A small network was shown many inputs. Here are its activations along a few directions, one row for each input.
In each table, some parts of the input vary, and every possible input appears once, in random order.
Descriptions start from the smaller parts, as in this example, which fits no table here: values(3) and (point or ring(9) or (ring(5) and line(6))).
Shared parts are said once, and a part with two or three values counts as separate values.

Other details of the inputs shift rows strongly along two fixed directions, in all tables alike. That doesn't count.

A family of inputs:
x1: -21 -32 7 -11 -5 -28 -4 6 -19 -5 -2 17
x2: -12 -35 29 9 -16 2 -3 17 2 -2 3 10
x3: 57 -41 -20 14 -11 -23 45 -40 4 27 18 -4
x4: 4 78 -20 -2 24 36 23 0 29 -14 -7 -35
x5: -44 8 29 -25 9 17 -11 17 1 -3 -15 15
x6: -26 -30 7 -11 -14 -13 -1 8 -21 11 0 19
x7: 33 -20 -21 18 -27 -14 40 -18 -18 5 15 -16
x8: 42 78 -34 1 31 -2 -1 -18 10 3 -12 -33
x9: 5 -25 33 3 -8 -22 -27 4 -6 11 0 16
x10: -40 10 16 -15 29 9 -26 39 8 4 -12 -3
x11: -2 -47 19 -15 15 -16 2 6 12 29 7 14
x12: 34 70 -41 7 21 23 2 -21 22 -23 -12 -31
x13: -10 -40 16 3 -4 -8 -6 19 -14 5 -2 3
x14: -45 7 7 -24 23 4 -5 26 -2 2 -21 -8
x15: -5 -35 18 3 -16 -7 -24 6 3 -13 1 19
x16: -20 -30 20 -6 -10 -18 -1 1 -13 -13 -2 20
x17: 36 -27 -10 25 -35 -8 45 -22 -14 -2 15 -12
x18: 55 -20 -32 37 -32 -13 35 -21 -16 6 12 -12
x19: 27 71 -47 10 14 18 -3 -16 26 -13 1 -24
x20: -18 -30 24 -12 -15 -5 5 2 -19 0 -9 17
x21: 18 68 -38 8 18 19 0 -17 22 -14 6 -22
x22: 9 69 -34 3 20 16 8 -16 19 -16 9 -20
x23: 30 83 -46 -2 32 31 8 -18 9 -6 -12 -37
x24: -8 -40 23 13 -8 1 -8 16 -7 -1 -8 8
x25: 50 -15 -13 21 -25 -39 7 -21 -17 18 19 3
x26: -26 6 22 -15 27 9 -36 16 8 -18 -15 1
x27: -36 9 18 -31 30 14 -25 23 -7 -3 -18 0
x28: -19 -15 32 -21 42 8 -7 6 29 15 -18 3
x29: -28 -10 33 -31 38 6 -13 21 32 23 -5 12
x30: 46 -25 -27 21 -31 -31 29 -36 -23 -8 24 0
x31: 5 83 -54 -3 28 6 17 -16 13 -11 -2 -24
x32: -19 8 19 -12 21 25 -32 17 3 -4 -23 2
x33: 52 -15 -35 27 -38 -10 28 -34 -20 13 23 -2
x34: -36 10 32 -23 14 24 -18 18 6 -7 -10 9
x35: -19 -30 20 -8 -18 0 -6 5 -12 9 10 16
x36: -39 7 17 -16 16 11 3 20 5 -6 -21 -6
x37: -34 4 10 -19 25 -1 -48 32 8 -7 -14 11
x38: 32 -10 -29 22 -30 -15 42 -18 -10 10 22 -15
x39: -16 -34 20 7 -16 -4 -5 20 1 6 10 10
x40: 51 -26 -18 29 -38 -24 35 -43 -19 -14 25 1
x41: -9 -34 10 9 -10 -12 -11 27 -7 11 1 13
x42: 2 79 -31 -1 22 28 22 0 28 -5 1 -36
x43: 54 -30 -7 19 -19 -13 49 -43 20 22 20 3
x44: -11 -34 28 -8 -11 2 -3 2 -18 -2 -3 13
x45: -3 85 -29 -3 22 32 32 -7 29 -11 -12 -33
x46: 13 80 -20 -3 24 44 2 -12 22 -10 -10 -23
x47: -33 -34 6 -5 -12 -19 8 15 -12 13 2 6
x48: 44 -30 -8 24 -36 -3 23 -32 -20 2 12 0
x49: 52 -19 -34 28 -40 -12 21 -26 -20 12 19 3
x50: -13 -31 19 0 -17 2 -17 6 -9 10 8 18
x51: -25 -25 22 -3 -15 -15 0 0 -8 -13 5 27
x52: -41 5 12 -20 29 -5 -32 23 2 -10 -3 8
x53: 33 -1 -38 28 -40 -23 43 -42 -11 -4 29 4
x54: 52 -26 -25 24 -36 -11 19 -27 -24 8 10 0
x55: -52 12 12 -18 13 8 -4 26 12 4 -8 -1
x56: -11 -34 9 0 -7 -20 -23 8 -8 -2 8 16
x57: -27 12 9 -23 32 5 -46 27 8 -14 -24 1
x58: 56 -20 -22 36 -45 -16 28 -42 -6 -11 29 2
x59: -42 9 13 -33 21 5 -14 22 -11 0 -23 5
x60: -6 12 26 -10 25 -7 -35 11 3 5 -19 -2
x61: -4 -37 13 -5 -4 -19 -23 6 -13 -7 0 12
x62: 2 -23 26 1 -7 -27 -29 9 -8 18 7 17
x63: -30 7 25 -8 29 21 -20 28 9 -8 -19 -10
x64: -11 -33 17 10 -17 -4 -11 23 1 7 6 15
x65: -28 -26 17 -10 -21 -5 2 3 -15 10 5 21
x66: -5 -33 24 2 -19 8 -18 6 -5 1 -2 22
x67: -16 -29 26 1 -11 -11 -8 2 -4 -16 11 21
x68: 10 79 -41 -10 28 28 11 -10 10 -2 -5 -30
x69: 15 77 -35 0 20 37 -5 -9 20 0 -6 -21
x70: -30 13 23 -4 21 25 -24 33 20 -7 -17 2
Each input here is: ring(5) and (values(2) or (values(3) and line(4))).
Changing only the ring(5) part turns x27 into x68. The same change can be made to x13. Which row results?
> x10
Change only the values(3) part in x61. List by row number the other rows that result.
> x13, x23
Change only the values(3) part in x37. List by row number the other rows that result.
> x41, x49

A family of inputs:
x71: -13 71 -21 -13 31 23 2 5 15 -8 -15 -23
x72: 15 45 -26 8 4 20 22 -18 11 -12 1 -21
x73: 30 -41 8 15 -25 -17 -12 -10 -17 6 11 14
x74: 60 -11 -27 29 -32 -10 9 -31 -12 1 13 -1
x75: 7 -44 7 7 -23 -11 18 -6 -6 10 12 9
x76: 13 -25 -6 6 -20 -13 24 -16 -12 3 11 7
x77: 26 46 -33 6 10 17 32 -24 15 -2 3 -22
x78: -47 -22 34 -23 11 -1 -20 24 -4 1 -10 18
x79: 22 -38 7 12 -17 -28 -13 -8 -10 5 14 14
x80: 15 53 -23 3 8 20 23 -17 16 -7 -1 -20
x81: -40 23 11 -25 37 18 -18 27 15 3 -18 -7
x82: 2 -37 1 10 -31 -16 12 -2 -22 0 10 9
x83: 23 -5 -19 15 -27 -6 27 -22 -12 -7 13 -5
x84: -19 -38 31 -8 2 -18 -46 21 -6 3 2 26
x85: -38 -17 31 -16 11 6 -13 19 5 1 -9 14
x86: 31 -42 8 14 -17 -21 -6 -10 -13 6 3 8
x87: 2 -36 7 6 -30 -16 15 -10 -16 1 11 13
x88: 6 -41 9 9 -26 -11 19 -5 -6 10 12 11
x89: -44 21 13 -29 37 14 -21 28 8 0 -19 -3
x90: 0 50 -20 -1 16 17 13 0 12 -1 -6 -20
x91: -5 -9 6 -2 5 -8 -36 9 1 -5 -3 13
x92: -57 -14 33 -19 18 8 -30 43 -1 -3 -15 12
x93: 63 33 -43 23 -2 -12 17 -36 7 -2 11 -20
x94: 20 -21 -9 19 -30 -4 26 -12 -6 -1 15 -1
x95: -6 66 -24 -12 30 21 8 0 15 -3 -12 -24
x96: -50 33 17 -27 42 21 -24 33 17 2 -21 -6
x97: 7 46 -18 2 10 20 19 -6 18 -3 -2 -18
x98: -21 -47 46 -11 8 -11 -47 25 -9 5 -10 23
Describe the family of inputs behind these rows.
> line(4) and (values(2) or ring(5))
Changing only the line(4) part turns x98 into x74. The same change can be made to x78. Which row results?
> x83
Change only the values(2) part in x73. List by row number the other rows that result.
> x84
Change only the ring(5) part in x82. List by row number the other rows that result.
> x72, x83, x92, x94
